Each row below holds a small network's activations on one input, seen along a few directions.
In each table, some parts of the input vary, and every possible input appears once, in random order.
A made-up example of a description, with smaller parts first: one of 5 places around a ring, together with either a single point or one of 9 places around a ring or (one of 2 separate values, together with one of 6 places along a line).
Shared parts are said once, and a part with two or three values counts as separate values.
In the rows, 128 means zero.

Other details of the inputs vary at random and push rows far along two fixed directions, the same in every table; ignore that.

A family of inputs:
row 1: [116 118 123 112 113 131 123 117 125 123 116]
row 2: [138 118 128 121 163 114  92 149 143 156  94]
row 3: [144 127 128 120 152 113 104 168 145 139 122]
row 4: [126 132 127 114 125 121 128 139 136 115 149]
row 5: [123 138 116 115 122 121 129 129 133 123 134]
row 6: [134 127 124 124 131 106 129 136 128 118 150]
row 7: [138 125 132 108 147 126 104 155 146 145 113]
row 8: [116 126 123 115 131 125 126 115 125 121 127]
row 9: [139 121 110 129 120 156  94 114 115 118 145]
row 10: [118 115 123 112 122 129 126 113 120 122 117]
row 11: [133 113 133 116 155 121 101 146 131 145 105]
row 12: [136 162 196 230  84 185 248  91 108 121 150]
row 13: [117 132 116 118 120 124 124 122 130 120 122]
row 14: [121 119 116 120 114 122 123 120 118 122 114]
row 15: [124 132 117 121 124 109 133 116 122 122 144]
row 16: [124 114 119 121 119 116 124 113 117 125 117]
row 17: [145 128 111 131 127 150  99 131 123 115 169]
row 18: [144 126 109 127 122 153  99 121 118 121 157]
row 19: [121 136 124 116 128 120 128 135 140 119 149]
row 20: [121 122 126 113 127 126 126 120 122 117 127]
row 21: [114 125 113 117 115 128 125 116 128 124 113]
row 22: [116 123 123 119 131 118 126 117 119 126 130]
row 23: [121 128 122 117 134 115 130 123 122 129 141]
row 24: [116 124 113 121 117 121 124 115 121 126 114]
row 25: [111 123 119 113 117 130 123 112 129 127 116]
row 26: [119 119 116 123 123 116 124 109 120 129 117]
row 27: [192 136 204 198 208 173 111 229 192 218  45]
row 28: [134 161 191 240  72 180 241  90 103 118 136]
row 29: [128 125 127 120 135 112 130 137 125 119 153]
row 30: [126 133 119 125 129 105 134 126 128 116 156]
row 31: [128 128 127 115 134 119 131 136 131 114 150]
row 32: [145 149 177 247  69 221 212  72  96 123 148]
row 33: [139 132 125 122 156 113 104 163 148 142 122]
row 34: [125 134 117 114 113 121 134 128 126 114 139]
row 35: [121 134 122 116 132 118 136 126 131 113 156]
row 36: [122 128 120 116 117 125 124 127 126 116 122]
row 37: [119 131 116 122 122 117 123 121 124 122 124]
row 38: [130 131 119 118 121 115 128 133 123 121 135]
row 39: [127 124 125 116 131 116 130 128 119 125 141]
row 40: [185 133 205 192 218 177 113 209 185 230  37]
row 41: [135 104 132 114 159 125  93 149 134 158  87]
row 42: [113 119 119 114 126 129 126 109 123 126 117]
row 43: [127 121 123 122 124 113 124 119 119 121 127]
row 44: [125 136 116 120 124 115 128 128 127 125 135]
row 45: [120 135 122 112 124 124 128 125 134 125 137]
row 46: [114 130 123 114 122 127 123 119 131 122 126]
row 47: [119 121 116 116 112 128 124 120 124 120 113]
row 48: [119 125 126 113 118 127 123 123 127 118 126]
row 49: [123 130 124 121 138 112 130 133 128 123 153]
row 50: [130 127 120 120 121 109 133 121 118 118 144]
row 51: [121 140 116 120 121 117 134 133 135 112 151]
row 52: [113 116 119 118 127 122 126 110 117 130 120]
Each input here is: one of 4 places along a line, together with either a single point or (one of 2 separate values, together with one of 6 places around a ring).
The inputs of row 39 and row 11 match in every part but the place on the line of 4. If row 34 is changed in the same way as row 39 into row 11, which row does it become?
> row 36
Which other rows does row 21 become when the place on the line of 4 takes its other values? List them by row number.
> row 5, row 13, row 51
Which other rows agree with row 32 in the place on the line of 4? List them by row number.
> row 1, row 10, row 14, row 16, row 21, row 24, row 25, row 26, row 41, row 42, row 47, row 52

A family of inputs:
row 53: [111 116  81  83 121 132  84  83 101 112 152]
row 54: [118 130 142 135 166 128 115 138 147 174  68]
row 55: [120 121  97  85 121 115  90 131 128  92 183]
row 56: [151 147 134 151 158 105 116 181 159 155 100]
row 57: [ 98 108  99  69 103 101 110  99 115 108 126]
row 58: [127 160 157 180  89 131 211 119 126 109 154]
row 59: [118 127 154 183  91 186 177  76 108 110 140]
row 60: [118 137  90  82 113  73 121 136 129  88 152]
row 61: [101 147 163 166  96 150 208  77 112 120 117]
row 62: [128 151 162 173  92 158 202 121 118 109 170]
row 63: [124 154 167 168 100 147 212 110 130 111 164]
row 64: [111 113  92  77  95  92 108 106 109  97 115]
row 65: [140 149 156 191  87 165 180 118 117 100 176]
row 66: [127 155 167 179 106 172 186 107 120 102 181]
row 67: [149 106 141 146 143 160  85 149 137 155  81]
row 68: [149 112 140 136 142 145 104 159 132 153  64]
row 69: [133 155 164 176  84 138 206 121 124 110 158]
row 70: [131 149 147 135 178 115 124 169 164 165 110]
row 71: [162 141 141 140 177 157  93 161 149 163 137]
row 72: [118 106  84  93  99 120  83 103 103  87 133]
row 73: [122 122 135 140 163 130 115 138 151 173  69]
row 74: [135  88 114 105 177  30 124 116  75 114 202]
row 75: [143 106 146 141 150 165  85 143 140 159  87]
row 76: [ 99 139 103  66 133  83 128 125 135  98 162]
row 77: [ 93 113  93  73 108  94 114  98 118 107 121]
row 78: [111 128 103  69 115  88 118 131 132  99 167]
row 79: [110 134 162 167  88 159 203  78 113 119 123]
row 80: [134 151 157 178  85 153 201 127 115 105 164]
row 81: [ 88 119  82  86 109  89 109  96 116 114 125]
row 82: [144 143 136 148 159 108 118 180 161 162 105]
row 83: [138 143 141 143 166 113 118 174 165 166 110]
row 84: [107 137 163 164  93 172 199  85 100 116 128]
row 85: [146 141 133 200  77 176 164  78  91 116 138]
row 86: [143 134 158 121 173 143 120 179 154 154 116]
row 87: [153 113 128 145 162 172  84 129 137 172  96]
row 88: [131 123 132 147 147 121 109 148 144 172  63]
row 89: [120 145 150 182  76 140 200  88 106 110 107]
row 90: [106 104  88  76  98 111 105 111 103 100 126]
row 91: [ 99 104  93  71 105 116 105 106 106 104 131]
row 92: [141 113 148 130 140 133 111 151 142 165  64]
row 93: [161 137 150 134 152 117 117 184 157 149 101]
row 94: [132 130  80  91 121 118  87 119 119 104 194]
row 95: [138 130  75  96 114 113  86 125 115 101 188]
row 96: [110 123  96  69 126 108 119 133 128  93 173]
row 97: [136 112 152 133 163 167  90 138 140 158  86]
row 98: [123  68 109 104 165  43 116  84  58 122 162]
row 99: [153 125 149 139 171 156  98 170 161 147 129]
row 100: [100 123  75  94 102  80 107 103 110 104 114]
row 101: [127 116 146 128 163 135 120 140 153 167  64]
row 102: [155 114 130 148 152 168  79 134 133 174  96]
row 103: [144 134  73 100 115 110  84 127 114  95 182]
row 104: [106 133  97  74 120  81 123 129 135  99 163]
row 105: [140 137 135 196  77 180 166  77  93 124 143]
row 106: [137 141 140 140 178 117 121 171 170 166 108]
row 107: [140 136 150 128 174 123 129 171 170 157 107]
row 108: [162 132 145 137 153 132 113 190 149 144 106]
row 109: [ 91 115 105  61 116 103 116  94 114 107 125]
row 110: [168 130 143 150 155 144  91 181 151 139 118]
row 111: [166 133 133 146 174 159  93 161 154 162 138]
row 112: [134 107 146 125 158 157 111 147 141 162  75]
row 113: [120 162 174 163 103 145 212 110 126 112 164]
row 114: [ 99 113  88  78 101  89 114 103 114 104 115]
What is each input in this table made of?
> one of 2 separate values, together with either a single point or (one of 5 places along a line, together with one of 6 places along a line)
The inputs of row 77 and row 104 match in every part but the choice among 2 separate values. If row 68 is changed in the same way as row 77 into row 104, which row does it become?
> row 108
The inputs of row 98 and row 74 match in every part but the choice among 2 separate values. If row 88 is changed in the same way as row 98 into row 74, which row does it become?
> row 82
Which other rows does row 112 become when the place on the line of 5 takes its other values? List them by row number.
> row 68, row 84, row 90, row 91
Which other rows does row 61 become when the place on the line of 6 takes its other values? List them by row number.
> row 53, row 54, row 84, row 97, row 109
Which other rows does row 71 become when the choice among 2 separate values takes its other values? List them by row number.
> row 53

A family of inputs:
row 115: [122 123 165 158 126 168 156 113 128 150  97]
row 116: [149 124 160 170 132 178 138 119 120 143 128]
row 117: [136 104 137 111 164 151  92 135 132 156  97]
row 118: [109 121  63  88  89  75 105 101 102  94 135]
row 119: [150 125 150 186 120 137 149 129 114 145 103]
row 120: [131 114 152 126 164 153 103 143 149 175  71]
row 121: [147 119 163 133 188 112 123 170 147 166 106]
row 122: [ 95 106 100  69 111 118 110  93 112 105 131]
row 123: [123 134 161 155 114 160 163 124 140 141  85]
row 124: [110 115  68  85  85  78 106 105  98  89 135]
row 125: [125 145 138 203  69 136 205  71  86 105 153]
row 126: [135 136 106 136 108 145 118 109 115 107 170]
row 127: [118 149 158 157 110 153 165 131 147 140  82]
row 128: [129 138 144 199  64 138 205  76  83  98 151]
row 129: [145 121 101 108 139 136  72 142 130 126 145]
row 130: [152 148 145 135 170 140 109 189 177 159 119]
row 131: [109 133 106  76 129  69 137 137 128  97 174]
row 132: [155 115 145 141 171 163  85 150 140 169 104]
row 133: [133 107 110  99 146 138  79 127 121 130 136]
row 134: [140 111 149 131 173 160  96 142 140 173  87]
row 135: [106 138  84  65 106  98 115 132 132  75 192]
row 136: [106 130 130 120 118  96 173 102 105  99 177]
row 137: [141 125 160 184 149 129 157 119 118 152 123]
row 138: [108 116 112  84 128 121 103 133 142 129  92]
row 139: [119 144 160 156 109 154 166 134 145 137  81]
row 140: [141 123 164 181 146 131 157 122 116 150 123]
row 141: [ 94 164 147 173  58 153 221  77 118  97 130]
row 142: [143 124 160 135 190 111 122 168 149 170 107]
row 143: [150 132 146 182 106 136 153 133 119 143  88]
row 144: [144 132 104 102 133 128  83 163 145 117 147]
row 145: [132 100 118 106 156  93  99 131 115 132 128]
row 146: [146 117 103 107 137 137  73 144 128 123 145]
row 147: [143 138  99 105 137 126  82 158 149 122 148]
row 148: [150 131 138 169 122 128 129 144 128 155  79]
row 149: [119 141 154 160 118 157 162 120 144 147  87]
row 150: [105 142  82  66 107  97 114 130 134  78 192]
row 151: [138 149 145 192  68 178 189  85  95  90 185]
row 152: [155 117 141 143 174 161  86 147 143 171 104]
row 153: [143 126 157 138 192 109 123 165 151 173 107]
row 154: [147 131 105 101 132 128  83 162 145 116 146]
row 155: [100 139  89  67 125  58 136 122 126  90 186]
row 156: [132 168 143 190  65 168 198 100 114  88 190]
row 157: [133 105 135 113 165 151  92 136 133 157  98]
row 158: [136 111 101 114 135  96  88 134 117 135 110]
row 159: [101 137  93  65 122  60 136 125 123  88 186]
row 160: [130 116 148 129 167 151 103 141 151 177  71]
row 161: [ 82 122  81  59  93 101 115  94 120  90 133]
row 162: [134 121 151 151 154 166 127 119 131 161 103]
row 163: [ 84 126  84  57  86  96 120 105 123  80 127]
row 164: [119 133 157 194  90 134 213  73  83 102 171]
row 165: [133 136 115  90 141 117 102 169 156 116 150]
row 166: [129 130 126  88 156  79 123 164 145 126 143]
The inputs of row 118 and row 143 match in every part but one. If row 141 is changed in the same way as row 118 into row 143, which row does it become?
> row 163
What is each input in this table made of?
> one of 4 places along a line, together with either one of 5 places along a line or one of 8 places along a line
Which other rows agree with row 139 in the place on the line of 4? List them by row number.
> row 115, row 119, row 124, row 131, row 133, row 135, row 136, row 138, row 144, row 146, row 157, row 164
Which other rows does row 143 become when the place on the line of 5 takes its other values? List them by row number.
> row 121, row 128, row 145, row 166
Which other rows does row 130 become when the place on the line of 8 takes its other values? List them by row number.
> row 126, row 141, row 147, row 149, row 152, row 160, row 162

A family of inputs:
row 167: [148 126 110 125 131 146  79 143 134 115 147]
row 168: [128 110 151 129 161 105 130 156 141 160  63]
row 169: [107 132 107  78 108 108 111 133 144 111 110]
row 170: [105 123  51  63  78 110  91 100 100  66 198]
row 171: [109 150 165 199  77 138 230  70  91 117 143]
row 172: [130 102  94  88 133  99  97 107 103 117 154]
row 173: [151 104 117 131 160 115  77 134 115 134 139]
row 174: [134 116 153 130 159 106 122 149 141 166  70]
row 175: [163 140 159 171 127 183 139 145 144 152 117]
row 176: [150 132 142 125 155 165  95 162 149 150 101]
row 177: [106 151 121 126  85 135 155 109 127 109 134]
row 178: [161 120 159 192 146 154 139 137 114 164 121]
row 179: [150 112 149 135 176 136 103 146 125 163 100]
row 180: [ 80 109  66  61 105  74 113  72  91  79 174]
row 181: [160 162 160 131 194  81 143 221 181 147 172]
row 182: [107 134  82  79 113 114 101 119 139 105 132]
row 183: [107  98 103  84 136  98 101 106 111 116 147]
row 184: [135 134 136 130 152 155 100 158 162 156  91]
row 185: [113 153 163 190  65 188 212  83 116 100 165]
row 186: [103 160 163 183  54 161 236  95 121  92 129]
row 187: [139 119 137 140 171 118 113 141 140 169  83]
What is each input in this table made of?
> either a single point or (one of 2 separate values, together with one of 10 places along a line)
Which other rows does row 179 become when the place on the line of 10 takes its other values? List them by row number.
> row 168, row 171, row 172, row 173, row 174, row 178, row 180, row 183, row 187
